Each row below holds a small network's activations on one input, seen along a few directions.
In each table, some parts of the input vary, and every possible input appears once, in random order.
A made-up example of a description, with smaller parts first: one of 3 separate values, together with either a single point or one of 11 places around a ring or (one of 4 places along a line, together with one of 5 places around a ring).
Shared parts are said once, and a part with two or three values counts as separate values.
In the rows, 128 means zero.

Table:
R1: [127  48  87 148  95 106  83 104 160  94 134 108 114 133 136 127 124]
R2: [128 168 134 103 179 140 129 131  84 152 131  90 130 141 150 117  81]
R3: [123  49  80 181  98  85 122 107 175 111 121 113 127 139 118 137 137]
R4: [103  86 138 105  72 152 116 128 162 114 120 221  62 149 130 135 212]
R5: [137 200 177 138 189 140 173 145  94 152 143 130 182 118 114 124  82]
R6: [139 184 163  96 180 145 143 135  91 148 124  99 165 131 131 114  76]
R7: [117 174 123 111 114 160 143 137  77 141 100 192 106 142 158  91 215]
R8: [119 164  91 164 194 131 162 122  78 162 100 105 161 160 123 143 107]
R9: [140  64 125 125  75 106  83 115 164 101 160  98  99 117 137 125 108]
R10: [139 107 175 156  80  91 130 135 180  82 166 125 137  82 101 136 108]
R11: [117 161 102 131 193 141 124 124  74 146 108  97 146 157 147 127  98]
R12: [147  86 155 111  70 105  94 125 167  90 149 102 126  98 111 123 101]
R13: [128 171 113  96 126 163 162 157 159 171 108 184 108  98 109 165 216]
What is each input in this table made of? -> either one of 3 separate values or (one of 2 separate values, together with one of 5 places along a line)
Change only the place on the line of 5 in R8. List by row number the other rows that result. -> R2, R5, R6, R11

Table:
R14: [112 124  86 149 134 138 129 124 127 134 109 167 106 143 125 137 188]
R15: [133 158 166 117 172 146 133 131 104 143 148 119 152 120 125 121  72]
R16: [115 145 143 116 103 143 135 133 128 111 118 177 106 127 128 125 176]
R17: [124 145 132 123 106 148 157 138 143 130 117 180 111 106 108 149 184]
R18: [141 165 141 113 158 130 106 139  97 132 140  84 155 115 137 115  80]
R19: [140  54 141 158  65  80 102 118 212  76 161  89 121  94 108 144 101]
R20: [121 104 111  93  92 142 102 128 135 132 126 159  81 135 145 121 182]
R21: [125 142 105 146 195 138 138 116  99 156 132 102 144 150 129 149  85]
R22: [113 139 145 137 126 135 139 135 106 129 125 165 134 149 136 116 146]
R23: [131 149 122 111 160 129 106 130  91 128 120  77 152 137 152 112  83]
R24: [140 174 137 129 147 117 168 141 123 147 120 119 158 111 118 120 125]
R25: [135 114 132  89  82 148 104 135 150 129 136 170  88 116 142 129 179]
R26: [150 166 136 107 164 124 142 149 122 142 130  79 151 107 112 126  97]
R27: [125 150  99 162 161 131 159 113  91 153 112 109 157 141 129 130 127]
R28: [142  45 153 147  60  80  85 107 187  65 164 102 122 106 121 124  96]
R29: [133 147  86 130 176 125 117 124 100 144 111  72 158 143 138 139  94]
R30: [114 102  85 115 107 138 115 122 142 149 103 150  75 140 140 141 181]
R31: [129 121 122  94  87 146 130 138 164 140 124 156  78 109 131 152 181]
R32: [126 159 126 144 148 123 147 120  82 128 115 113 139 147 154  98 115]
R33: [120 146 144 119 179 138 127 125  96 136 135 108 141 149 144 127  69]
R34: [112 128 120 130 113 142 121 128 118 117 120 180 108 138 134 116 181]
R35: [133  29 127 152  65  76  83 104 170  71 155 100 118 121 126 118  92]
R36: [135 161 157 110 176 139 153 136 129 156 135 108 152 113 104 142  82]
R37: [126 149 165 117 115 141 144 140 124 124 124 169 139 136 123 117 146]
R38: [133 162 150 126 143 137 138 129 102 132 133 112 158 129 133  98 117]
R39: [133  27  89 173  77  82  93 108 185  89 145  93 120 127 109 137  96]
R40: [129 150 154 133 128 137 164 148 135 146 128 172 134 115 107 146 154]
R41: [116 128 113 147 147 132 148 125 122 144  98 154 125 160 124 135 158]
The inputs of R18 and R26 match in every part but one. If R28 is changed in the same way as R18 into R26, which row does it become? -> R19
What is each input in this table made of? -> one of 4 places along a line, together with either a single point or one of 6 places along a line

Table:
R42: [112  67  89 140  94 123 111 115 165 116 111 157  96 146 126 143 177]
R43: [141 103 172  88  55 128 105 135 169  99 149 155 100  98 125 111 153]
R44: [133 200 161 119 178 147 169 150 108 161 137 134 152 112 118 139 111]
R45: [137 209 198  87 166 157 146 149  86 139 139 132 154 115 127 113  90]
R46: [118 172  93 119 192 150 124 121  50 157 102  99 135 166 166 107 112]
R47: [126 187 129 149 185 133 176 137  91 161 112 124 167 136 120 131 116]
R48: [113  66  96 128  85 126  90 109 134 110 125 146  75 158 155 116 164]
R49: [149  47 131 169 108  63  85 103 169  77 171  27 159 111 115 129  12]
R50: [124  87 112 157  81 113 128 126 172 107 127 162 117 114 112 140 177]
R51: [121 169  90 131 196 147 151 126  79 171  92 111 155 159 134 133 121]
R52: [133 101 138 121  66 121 122 138 186 110 143 160  98  93 111 145 175]
What is each input in this table made of? -> either a single point or (one of 2 separate values, together with one of 5 places along a line)

Table:
R53: [108 174 151 127 149 154 166 139  87 147 118 191 113 159 141 114 161]
R54: [134 152 181 150 157 110 133 136 117 109 151  98 179 113 105 126  50]
R55: [117 152 103  99 176 162 119 125  86 154 104 128 125 160 158 115 138]
R56: [149 184 156  84 128 152 147 153 147 149 140 137 130  77 121 140 144]
R57: [125 136 158 168 166 109 134 118  94 120 154  95 157 142 132 111  47]
R58: [154 155 164 155 142  96 154 148 147 124 161  90 187  79  97 129  74]
R59: [106 172  73 149 167 140 165 135  88 173  74 162 126 152 137 136 200]
R60: [111  65 108 152  61 123 133 120 200 122 124 210  89 132 100 161 223]
R61: [116 189 173 112 138 160 169 148 106 133 116 192 132 127 112 128 166]
R62: [128  26 100 127  76 103  94 117 216 106 136 113  90 120 105 164 125]
R63: [131  68 122 102  40 123  69 124 154  84 144 149  75 109 152 105 172]
R64: [135  52 138 171  57  70  86 100 161  53 155  93 125 119 136  92 102]
R65: [116 163  68 116 172 152 127 134  97 168  97 113 117 142 147 142 161]
R66: [130 130 105 113 171 140 117 112  88 149 110  85 146 162 144 113  89]
R67: [135 190 160 120 120 149 189 155 134 149 123 183 139  90 105 129 190]
R68: [160 164 158  98 128 122 141 148 152 147 146  93 154  81 110 137  95]
R69: [131 180 171  77 147 163 128 144 116 134 132 146 123 115 127 138 124]
R70: [121  47  97 116  75 129  91 124 210 116 137 162  70 116 110 168 175]
R71: [120 162 150  92 158 159 126 134  93 146 137 142 104 147 155 121 124]
R72: [128  82 134 143  27 125 109 126 146  87 128 198  91 127 139 100 218]
R73: [132 141  67 131 167 131 127 122  99 161 103  69 139 146 133 142 110]
R74: [141 158 174  91 145 135 122 137 121 132 136 101 147 117 116 135  74]
R75: [106 163 105 131 169 153 156 128  80 157  82 178 134 171 147 109 175]
R76: [132 141 153 108 155 133 122 123  96 143 141  96 126 148 142 117  74]
R77: [132 134  71 186 178 104 143 112  93 137 117  70 171 140 127 142  83]
R78: [125  28 114 183  88  77 114 109 211  82 148 103 128 123 109 162 104]
R79: [136  50 123 112  43  93  70 109 162  78 145 102  91 114 142  99 124]
R80: [127 125 109 170 181 115 131 104  84 125 123  86 176 156 136 112  61]
The inputs of R79 and R63 match in every part but one. If R74 is changed in the same way as R79 into R63, which row does it become? -> R69
What is each input in this table made of? -> one of 4 places along a line, together with either one of 2 separate values or one of 5 places along a line
Change only the place on the line of 5 in R55. List by row number the other rows that result. -> R56, R65, R69, R71
A walk changes only the place on the line of 4. It starts at R67 and steps to R56. List the rest of the walk in order. -> R68, R58
